Each row below holds a small network's activations on one input, seen along a few directions.
In each table, some parts of the input vary, and every possible input appears once, in random order.
Descriptions start from the smaller parts, as in this example, which fits no table here: one of 4 places along a line, together with either a single point or one of 9 places along a line or (one of 3 separate values, together with one of 8 places around a ring).
Shared parts are said once, and a part with two or three values counts as separate values.

Other details of the inputs shift rows strongly along two fixed directions, in all tables alike. That doesn't count.

Rows:
r1: [-6 17 21 15 16 27 -2 -4 49 23 38]
r2: [ 25  11  -7 -39   2 -23  25  13  34 -35  -1]
r3: [-11 -14 -34 -27   4 -24 -19  -6 -37 -32 -31]
r4: [-11 -17 -22 -35  -8 -31 -13   2 -37 -26 -35]
r5: [ 27   4 -31 -22   8 -36  15  10  41 -20  14]
r6: [-28  -5  -3  50 -14  16  -9  -8 -30  11  -6]
r7: [-17  -6  10  35 -14  29  -1 -17 -37  -2 -17]
r8: [10 23 44  7  7 10 26 -1 16 16 32]
r9: [-20 -15  -1  21 -16  22 -31 -13 -13  37 -12]
r10: [ -7 -16   9  35 -23  21  -5 -16 -37   9 -11]
r11: [ 30  -1 -22 -36  20 -29   8  16  35 -17  11]
r12: [11  4 22 31  4  5 27 -7 29 12 44]
r13: [-26 -11   7  22  -2  29 -14  -8 -38  11  -6]
r14: [ 1 17 12 28 11 26 23  7 40 13 34]
r15: [ -6 -19   8   9 -10  39  -4  -5 -33  23 -23]
r16: [ 27  -6  -8 -44  21 -32  16  -5  20 -28  18]
r17: [ 23  15  35  10  13  11  24 -13  15  19  36]
r18: [ -8  -5  11  31  -8   8  -9 -15 -41  31 -13]
r19: [-12  -6 -42 -21  -2 -24 -47  -1  -9 -18 -38]
r20: [ 5 11 38 25  0  9 28  5 28  4 35]
r21: [ -8 -15   0  33 -20  28  -6  -2 -23  23 -22]
r22: [ -6 -17  13  30 -21  23   2 -21 -39   7 -16]
r23: [-22  -5  10  12  -7  41 -27 -17 -17  15 -24]
r24: [ 36   4 -21 -31   7 -25  16   6  35 -30   9]
r25: [ 5 14 26 34 13 16 23 -3 29 -1 38]
r26: [ 1 23 35 16  9 -2 25  2 21 26 37]
r27: [-8  9 20 19 24 15 17  1 26 15 48]
r28: [-10 -16  13   6 -15  36 -24 -21 -19  25 -23]
r29: [ 24  13 -12 -34   0 -26  18  19  36 -33   5]
r30: [ 25  24 -14 -30  24 -39   9  -2  19 -30  16]
r31: [ 3 17 31  6 15 38 -2 -7 44 13 32]
r32: [-12 -10 -30 -29 -16 -31 -41   7 -10 -12 -42]
r33: [-18  -8   5  14  -3  44  -7   0 -31  15 -24]
r34: [-15   5  14  23  -3  23  -4 -20 -44  16 -19]
r35: [ 7 13 32 18 -1 23 28 15 38 13 25]
r36: [ 13  11 -14 -17   2 -51  18  13  32 -32  21]
r37: [ 23  -5 -15 -33  23 -42   8   4  26 -22  23]
r38: [-1 14 14 16 21 28 17 13 35 21 37]
r39: [ 21   9 -10 -45  11 -23  11  24  31 -25   8]
r40: [ 11 -17 -39 -24 -16 -19  -9  -4 -26 -25 -46]
r41: [-22 -10  10  17 -15  28 -10  16 -25  27 -21]
r42: [-15  -4   3  27 -13  42  -1  -7 -27   7 -27]
r43: [-11  -7 -44 -13 -23 -34 -15  17 -18 -17 -39]
r44: [-29 -15  17  21 -11  15 -10   3 -34  21 -10]
r45: [ 8 25 29 22 23  9 19 -6 20 16 35]
r46: [ -1   0 -19 -30 -11 -40  -9  -5 -42 -20 -42]
r47: [ -8  -9 -47 -19   2 -21 -27  15 -22 -19 -38]
r48: [-15 -13 -40 -15   5 -33 -27   3 -31 -25 -26]
r49: [ -4 -13 -29 -39 -12 -19 -13  14 -29 -21 -47]
r50: [-10 -17   7  42 -20  14  -6 -12 -33  14 -12]
r51: [19  3 27  2 13 34 21  6 28 19 32]
r52: [-19  -7  18  31 -29  19  -3  -3 -36   5 -14]
r53: [-17 -17  -5  23 -11  26 -12   4 -26  36 -12]
r54: [-16  -3  -1  32 -15  40  -8  -2 -25   9 -21]
r55: [-9  6 33 11 11  8 22  8 26 20 45]
r56: [-19   3  20  27 -14   6  -7  -3 -39  28 -17]
r57: [12  4 31  7 11 25  0 -7 46 27 32]
r58: [ 23   9   0 -31   2 -37  25   3  25 -43  10]
r59: [ 13  15  25  19  15  -1  23 -10  20  29  41]
r60: [-11 -14   8  11 -17  33 -31 -16 -18  27 -17]
r61: [-18  -9 -37 -27 -17 -35 -41   6  -9  -7 -35]
r62: [  0 -23 -34 -27  -5 -32 -22  -5 -37 -20 -25]
r63: [ 16  11  -3 -46   6 -24  -8   8  44 -22   9]
r64: [ 11  -8 -28 -26  -6 -38 -12 -17 -44 -16 -37]
r65: [ 21  12 -23 -38  23 -17   6  17  32 -30  11]
r66: [ 17  -4 -22 -31  21 -47   9   3  27 -17  28]
r67: [ 14   4  -4 -42  14 -36  11  12  22 -30  19]
r68: [ 16  25 -24 -21  26 -51   9   1  24 -21  21]
r69: [ -8 -10 -23 -41 -16 -21 -33  -2 -15 -20 -47]
r70: [-18  -4   6  40 -16  26  -8 -12 -35   0 -11]
r71: [-2 11 26  8  8 21 22 21 34 26 33]
r72: [ 7 16 19 26 13 30 23  7 39  8 28]
Description of these inputs: one of 3 separate values, together with one of 4 places along a line, together with either a single point or one of 5 places around a ring.
Question: The inputs of r67 and r55 match in every part but the place on the line of 4. If r30 is changed in the same way as r67 into r55, which row does it become?
Answer: r68
Question: The inputs of r63 and r32 match in every part but the place on the line of 4. If r17 is changed in the same way as r63 into r32, which row does it become?
Answer: r18
Question: List by row number the other rows that have the place on the line of 4 and the choice among 3 separate values in common with r35.
Answer: r20, r32, r41, r44, r56
Question: Change only the choice among 3 separate values in r36. List by row number the other rows that result.
Answer: r6, r12
Question: Start at r16 and move only the place on the ring of 5, one step at a time. The first step leads to r64. Which rows follow, in order?
Answer: r22, r40, r15
Question: Change only the place on the ring of 5 in r59. List by row number the other rows that result.
Answer: r5, r12, r53, r66
Question: Change only the place on the line of 4 in r42. List by row number the other rows that result.
Answer: r14, r54, r72

Rows:
r73: [ -8 -17 -26   9 -22  -7 -12   5 -32 -11 -31]
r74: [ 12   7  -8 -19  10   7   1  16  54  -6  16]
r75: [  9  12  -6   2  11 -17  16   5  38 -13  27]
r76: [ 26   7 -10 -17  13 -29   4  -9  19 -22   9]
r77: [-13   1  19  -2 -11  13   1   3 -21   6 -10]
r78: [ -5  -4  21   7  -8  15  11   2 -16  19  -5]
r79: [ 11   6  13 -27  13   2  -1  11  48  11  19]
r80: [-10 -16 -26 -17  -8  11 -39  -8 -19   2 -36]
r81: [ -2 -15 -30 -13 -13 -11 -15 -11 -46 -15 -43]
r82: [-15   2  29  26  -2  13   4  -7  -1  32  17]
r83: [ -1   2 -59 -28   8 -56 -16  15  -4 -39 -17]
r84: [  4  -7  27  24  -1  30  10 -15  -7  16  11]
r85: [ 14  12   0 -10  32 -13   8  -4  24 -10  31]
r86: [ -6   0  11  12 -13  -1  -6  -3 -18  18  -5]
r87: [ -7  -2   6  19   3  11  -3 -21  -8  11   7]
r88: [ -4   6  17  38 -10  25   9   0   3  18  11]
r89: [  3  12  -2 -19  19 -27   5   9  17  -3  26]
r90: [ -6  -8 -13  10 -15   6   3   7 -21  -3 -25]
r91: [ -4   3  33  15   3  40  10 -12  -8   6   5]
r92: [ -3 -11   5   1 -15  -6  -4   1 -23   9 -11]
r93: [  8  10  -2 -14   5  -5  16  14  20 -29   4]
Question: What do these inputs look like to the network?
Answer: one of 3 separate values, together with either a single point or one of 6 places along a line
Question: The inputs of r89 and r83 match in every part but the choice among 3 separate values. If r79 is changed in the same way as r89 into r83, which row does it become?
Answer: r74
Question: Change only the place on the line of 6 in r89. List by row number the other rows that result.
Answer: r77, r78, r82, r86, r92
Question: Change only the place on the line of 6 in r75. List by row number the other rows that result.
Answer: r73, r83, r88, r90, r93

Rows:
r94: [ 9 10 22  7  4 18 23  1 21  1 19]
r95: [ -5  -6 -28 -18  -5 -23 -13  12 -12 -16 -22]
r96: [ -1   1 -20  -1  -2 -33  -4  -1 -18 -15 -12]
r97: [ 19  16  11 -17  17 -12  21  12  53 -12  36]
r98: [15  5 25  2  7 16 18 -4 19  7 21]
r99: [-9  5 20 25  2 37 -1 -1 14 25 14]
r100: [-19 -12 -24   5  -8   5 -28   0 -26   5 -28]
r101: [ 10   0   0 -15   4  -9   2  -4   3 -14   0]
r102: [ 0  0  5  4 -4  6  4  8 10  7  4]
r103: [  5  -9 -27 -17 -10 -22  -5   2 -15 -21 -25]
r104: [ 25  14  11 -18  20  -8  33   7  45 -19  34]
r105: [-1  5  5 15  7 -8 12 -3 -7  2 16]
r106: [ 10  11  -1 -15   7 -12   9  12  30 -11  13]
r107: [ -6  -4   3   9  -9  10   1  -4 -13  -2  -9]
r108: [-12 -11 -17  17 -16 -16 -11  -7 -43   3 -21]
r109: [-8  5 31 15  0 33  3 -4  7 28 12]
r110: [ -8   6  29  38   2  16  14 -11  -6  21  25]
r111: [-18 -13 -13  -5 -10   1 -24  -2 -34   8 -30]
r112: [ 19   3 -23 -38   6 -35  -1   2   6 -34 -11]
r113: [-17  -5   4  23  -6  27 -17  -5  -9  20  -5]
r114: [-15  -7  26  23 -10  37  -6  -7 -14  37  -2]
r115: [ 11   0 -25 -42   8 -39 -11   3  13 -25  -6]
r116: [  5  -1 -16  -8   5  -7  -8   3  18  -3   1]
r117: [-13 -12   1   9 -12  18 -11  -7 -40   8 -24]
Question: What do these inputs look like to the network?
Answer: one of 4 separate values, together with either a single point or one of 5 places around a ring
Question: The inputs of r113 and r116 match in every part but the choice among 4 separate values. If r97 is changed in the same way as r113 into r116, which row does it become?
Answer: r102
Question: Change only the choice among 4 separate values in r101. List by row number the other rows that result.
Answer: r98, r112, r117
Question: Change only the choice among 4 separate values in r111. List by row number the other rows that result.
Answer: r109, r114, r115

Rows:
r118: [ 16   3 -26 -40   8 -31  -3  13  30 -27   1]
r119: [ 12   4 -21 -18   5 -49   0  -2   0 -21   2]
r120: [22 17 38 -3 22 25 31  2 55  9 47]
r121: [-19 -12   7  21 -18  36 -17  -2 -29  23 -24]
r122: [-15  -4  14  20 -13  34  -8   0  -4  24  -5]
r123: [ -2  -9 -27 -27  -4 -22 -20  -4 -22 -19 -30]
r124: [-12  -4  16  18  -9  37  -5   0  -9  23  -8]
r125: [ 15  -2 -22 -34   5 -26  -6   5  10 -25  -9]
r126: [-11   1  17  11  -3  31  -3   3   6  18   4]
r127: [ -2  -3 -35 -27   3 -31 -20   7  -1 -22 -19]
r128: [-3  5 21 12  6 27  7  5 23 21 20]
r129: [-25 -11   5  21 -18  35 -18   1 -26  26 -22]
r130: [16 23 43 12 25  4 37 -3 42 11 61]
r131: [-25 -13   4  25 -16  32 -21   0 -26  27 -19]
r132: [  1 -11 -29 -24  -8 -24 -20  -6 -19 -17 -31]
r133: [-17 -15  11  20 -15  32 -15 -11 -35  23 -20]
r134: [  6  -1 -35 -11   1 -40  -1  -2 -18 -30 -14]
r135: [ 12   6 -24 -38  14 -33  -4  12  30 -26   3]
r136: [  1 -10 -30 -24  -9 -21 -22   0 -17 -19 -33]
r137: [-10 -15 -36 -23 -13 -19 -32  -1 -39 -19 -49]
r138: [-13 -14 -38 -21 -16 -16 -34   3 -37 -17 -52]
r139: [12 11 34 20  4  6 37 -3 16  4 33]
r140: [-25 -11   3  30 -15  29 -21  -5 -25  27 -19]
r141: [-18  -9  14  35 -19  16   6  -7 -49  16 -16]
r142: [ 18   9 -19 -26  14 -52   9   2  12 -25  12]
r143: [15 18 31  5 25 20 27  6 61 14 52]
r144: [21 18 36  0 17 24 28  5 61 10 45]
r145: [-26 -12   5  28 -18  33 -22  -2 -26  29 -21]
r146: [ 18  10 -23 -20  14 -44  12   1  12 -38  10]
r147: [11  8 29  1 13 22 19 -5 28 13 29]
r148: [ -4   3  26  24  -4  11  21  -4 -17   7  10]
r149: [-18  -9   5  42 -15  20  -4 -11 -44  15 -12]
r150: [ 26  12 -18 -38  24 -36   9  12  54 -27  26]
r151: [ -1   0  24  26  -6  10  22  -4 -16   8  11]
r152: [ 4  9 22 32  4 15 22 -9  7  8 27]
r153: [ 19   7 -19 -26  13 -53   8   2  12 -26  14]
Question: What do these inputs look like to the network?
Answer: one of 4 places along a line, together with either one of 3 separate values or one of 6 places along a line
Question: The inputs of r143 and r150 match in every part but the place on the line of 4. If r124 is changed in the same way as r143 into r150, which row does it become?
Answer: r121
Question: Change only the place on the line of 6 in r140. List by row number the other rows that result.
Answer: r122, r132, r136, r144, r145
Question: Start at r123 and move only the place on the line of 4, one step at a time. The first step leads to r147. Which rows follow, in order?
Answer: r133, r132
Question: List by row number the other rows that have the place on the line of 4 in common with r127.
Answer: r123, r126, r130, r135, r137, r138, r146, r148
